These are the activations of a small neural network, seen along a few directions. Each row is one input.
In each table, some parts of the input vary, and every possible input appears once, in random order.
A made-up example of a description, with smaller parts first: one of 6 places along a line, together with either a single point or one of 9 places along a line or (one of 2 separate values, together with one of 8 places around a ring).
Shared parts are said once, and a part with two or three values counts as separate values.

Table:
row 1: [-31  18  29 -43 -23  56  14 -13  16  12   6 -10  52]
row 2: [  1 -47 -48  52  23 -69 -10   7 -28  54 -37  56 -26]
row 3: [ 11  -1  13   9 -61  29  -1  23  -9  22   2 -37  -5]
row 4: [-10   3  53 -59   3  72  -9 -41  38 -24  -4 -13  44]
row 5: [ 16 -64 -19  37 -39  28 -37  19 -23  72 -35  53  20]
row 6: [  2  11 -28  24 -14 -71  23  25  -9 -27  -2 -18 -30]
row 7: [  7  -1  25 -45 -26  58  10  -6   3  10  25 -14   2]
row 8: [ 21  23 -19  49  12 -52 -22  44   0 -32 -10  -2 -66]
row 9: [-11   8   1 -25  78 -24   7 -56  35 -51  13  -2  29]
row 10: [-25  32 -16 -11  41 -44  27 -36   3 -14  27   9  38]
row 11: [  1  14 -27 -11  42 -24  38 -22  -7 -28  25   2 -18]
row 12: [ 17   4  37  22 -35  40 -39  55 -19   7 -10 -24 -38]
- Describe the family of inputs behind these rows. => one of 2 separate values, together with one of 6 places along a line
- Changing only the choice among 2 separate values turns row 7 into row 11. The same change can be made to row 4. Which row results? => row 9
- Change only the choice among 2 separate values in row 5. List by row number the other rows that result. => row 2

Table:
row 13: [  1 -19 -45  63   0 -83  -2  35 -33  18 -24  18 -37]
row 14: [ -5   5   7 -29  41  21   4 -34  14  -9   1  13  17]
row 15: [  1  11  14 -10   4   2  -6  -6  19 -29  -4  -6 -12]
row 16: [ -2   0  19   8 -23  22 -18  18  -1   6 -12  -3  21]
row 17: [-10 -19   4  -8 -31  19   2  -5  -2  35 -10   4  20]
row 18: [ 16 -24 -35  67  17 -76 -24  38 -19   6 -30  31 -51]
row 19: [  6  10  -6 -18   2   5  19  -9   1 -24  17 -11 -14]
row 20: [  5  13  23  -3  -8  16 -19  16  12 -14  -2 -14 -15]
row 21: [-19  21  -2 -32  15   6  28 -27  15   6  21   6  33]
row 22: [  2 -27  11   3 -14  33 -22 -10  10  19 -21  16   5]
row 23: [ -7  11  -7 -34  27  15  18 -27  10  -4  24  10  24]
row 24: [-19   2   9 -13   6 -10  16 -20   7 -10   9 -17  24]
row 25: [ -2 -20   4   6 -27  24 -14  -5   4  22 -18   9  27]
row 26: [  4  -4  26   5 -12  30 -27  11  -1   3 -15   5   0]
row 27: [ 10 -19 -42  72   5 -80 -19  36 -26   8 -28  23 -32]
row 28: [ 13 -29   5  -8  -6  36 -12 -14   0  24 -14  14  -2]
row 29: [-12  18   5 -13 -13 -10  14  -5   7 -16   3 -19   4]
row 30: [ 15  -8  20  -7  -3  33 -17   7 -11   8  -8   3  -8]
row 31: [ 19 -20 -58  60  14 -76  -1  35 -40  10  -8  30 -55]
row 32: [  0   5  10  -5 -25  24   5  15 -12  22  11  -5   8]
row 33: [ -2 -16  -4 -11 -30  27  12  -6  -2  37   5   6  14]
row 34: [-16   7  13 -17  34  17  -5 -26  27 -13  -6  14  23]
row 35: [-17  20   7 -18  17   5   0 -23  23 -10   1   8  45]
row 36: [ -7  18  13  -5 -22   5   2  19   1   1   4 -28  -2]
row 37: [  9  11   1 -10  -9  20   6  15  -4  -8  19 -21 -17]
row 38: [ -1  18   6  -5 -19  13  15  17   2   0  17 -26  -9]
row 39: [  4  -3  10 -16  35   8   1 -30   7 -20   6  -5   2]
row 40: [ 27 -24 -43  58  23 -75 -14  37 -30   9 -23  32 -60]
row 41: [ -8   9   9  -6  11  -8  -2 -20  15 -22   7 -11  31]
row 42: [-10   2  17   0 -26  20  -5  13 -15  19  -8  -8  15]
row 43: [ -7  -1  15  -5  28   4  -8 -27  17 -25  -1  -4   9]
row 44: [  9  -5   4  -8 -13  32  -3  13 -17  13  11  -2  -1]
row 45: [  1  19  15   2 -19   9 -13  20   9 -10   0 -22   4]
row 46: [-28  12   6 -28  13   2  18 -23  14   4   4   2  39]
row 47: [ -1  -2  -3 -20  23   3  18 -23   4 -16  26  -8   9]
row 48: [ 12 -11 -56  63   1 -84   5  33 -38  18  -7  26 -48]
row 49: [ -4  21  -1 -15 -10  -3  26  -7   7 -15  17 -15  -5]
row 50: [ -4  16   8  -2  -9  -4  -1  -6  13 -26  -3 -14  10]
row 51: [  9 -23  -9 -14 -17  34   2  -5  -5  28   9   9   7]
row 52: [ 16  10  17 -13   0  19  -9  13   4 -11   3 -17 -24]
row 53: [ 10   4   9 -18  12   7   7  -9  11 -26  -2 -10 -19]
row 54: [-10  11   2 -16   9  -5  24 -24   6  -7  27 -13  17]
- Changing only one part turns row 22 into row 33. The same change can be made to row 26. Which row results? => row 32
- Changing only one part turns row 44 into row 16. The same change can be made to row 37. Which row results? => row 45
- Describe the family of inputs behind these rows. => one of 6 places around a ring, together with either a single point or one of 6 places along a line
- Change only the place on the line of 6 in row 52. List by row number the other rows that result. => row 14, row 28, row 30, row 39, row 53
- Change only the place on the ring of 6 in row 39. List by row number the other rows that result. => row 24, row 41, row 43, row 47, row 54
- Which other rows agree with row 36 in the place on the ring of 6? List them by row number. => row 13, row 17, row 24, row 29, row 42, row 46

Table:
row 55: [  0  24   9  -9   6   6   7   1   2 -20  15 -17  -1]
row 56: [  3  10  15 -19  13  14   1 -10  14 -25   4 -13  -8]
row 57: [ -6 -10   6 -13   2  24  -6 -13   2  19  -4  17  24]
row 58: [ -8  -2  -1 -17  26   0   5 -28  12  -4   7   7  20]
row 59: [  5   3  15  -8 -22  28  -5  14  -4   3   9 -20   0]
row 60: [  0  -3  19  -9  -9  31 -18  -6  15   1 -11   4  18]
row 61: [ -6 -13  -4 -10 -15  18  12 -12  -2  18   5   1  19]
row 62: [-12  20  -2  -9  -3 -13  19  -5   4 -11  13 -14   5]
row 63: [ 19 -28 -42  74  -8 -68 -20  49 -39  27 -29  29 -56]
row 64: [  8   1  21 -16 -12  37 -11   3   8   2  -4  -5  -3]
row 65: [ 20 -16 -48  66  16 -91 -10  40 -33  -1 -21  26 -54]
row 66: [-10   5 -11 -13  12  -6  22 -22   8  -2  15   2  15]
row 67: [ -5   4  15 -12  18   7  -7 -19  19 -21  -2  -6  13]
row 68: [ -8   5   7  -6 -24  12  10   9  -5  16   3 -12  10]
- Changing only one part turns row 57 into row 58. The same change can be made to row 64. Which row results? => row 56
- Describe the family of inputs behind these rows. => one of 2 separate values, together with either a single point or one of 6 places around a ring
- Change only the choice among 2 separate values in row 59. List by row number the other rows that result. => row 55

Table:
row 69: [  3 -22 -23  26 -33  -2   4  39 -37  48   9  11 -16]
row 70: [  1  18 -36  -5  -5 -34  47 -16   2 -16  19 -19   8]
row 71: [  6 -20   6  13  24  -7 -17  -2   4 -10 -22   5 -33]
row 72: [-15 -12 -27  -4  28 -39  29 -38   6 -13  15  13  18]
row 73: [  2 -38 -20  32  -1  -6 -16   8 -26  48  -2  37   0]
row 74: [ -3  16  -2   2  55 -30 -12  -8   3 -24  -6  23  -4]
row 75: [  5   2   0  31 -45 -10 -11  39 -13   3 -21  -9 -16]
row 76: [-14  24  55 -71 -24  85  14 -27  19  -8  25 -41  53]
row 77: [ -2  39  -2   4  25 -28   2  18  -1 -22   6 -10 -18]
row 78: [ 23 -28  -6  28 -12 -11 -35  13   2   4 -25  11   1]
row 79: [-13  12  41 -66  -3  90  -1 -48  45   0   9  -2  58]
row 80: [  6   8  12   9  -9  -9  -5  22  -4  -9  -7 -18 -50]
- Describe the family of inputs behind these rows. => one of 2 separate values, together with either a single point or one of 5 places along a line
- Changing only the choice among 2 separate values turns row 72 into row 70. The same change can be made to row 79. Which row results? => row 76
- Change only the place on the line of 5 in row 78. List by row number the other rows that result. => row 71, row 72, row 73, row 74
- Change only the choice among 2 separate values in row 69. List by row number the other rows that result. => row 73
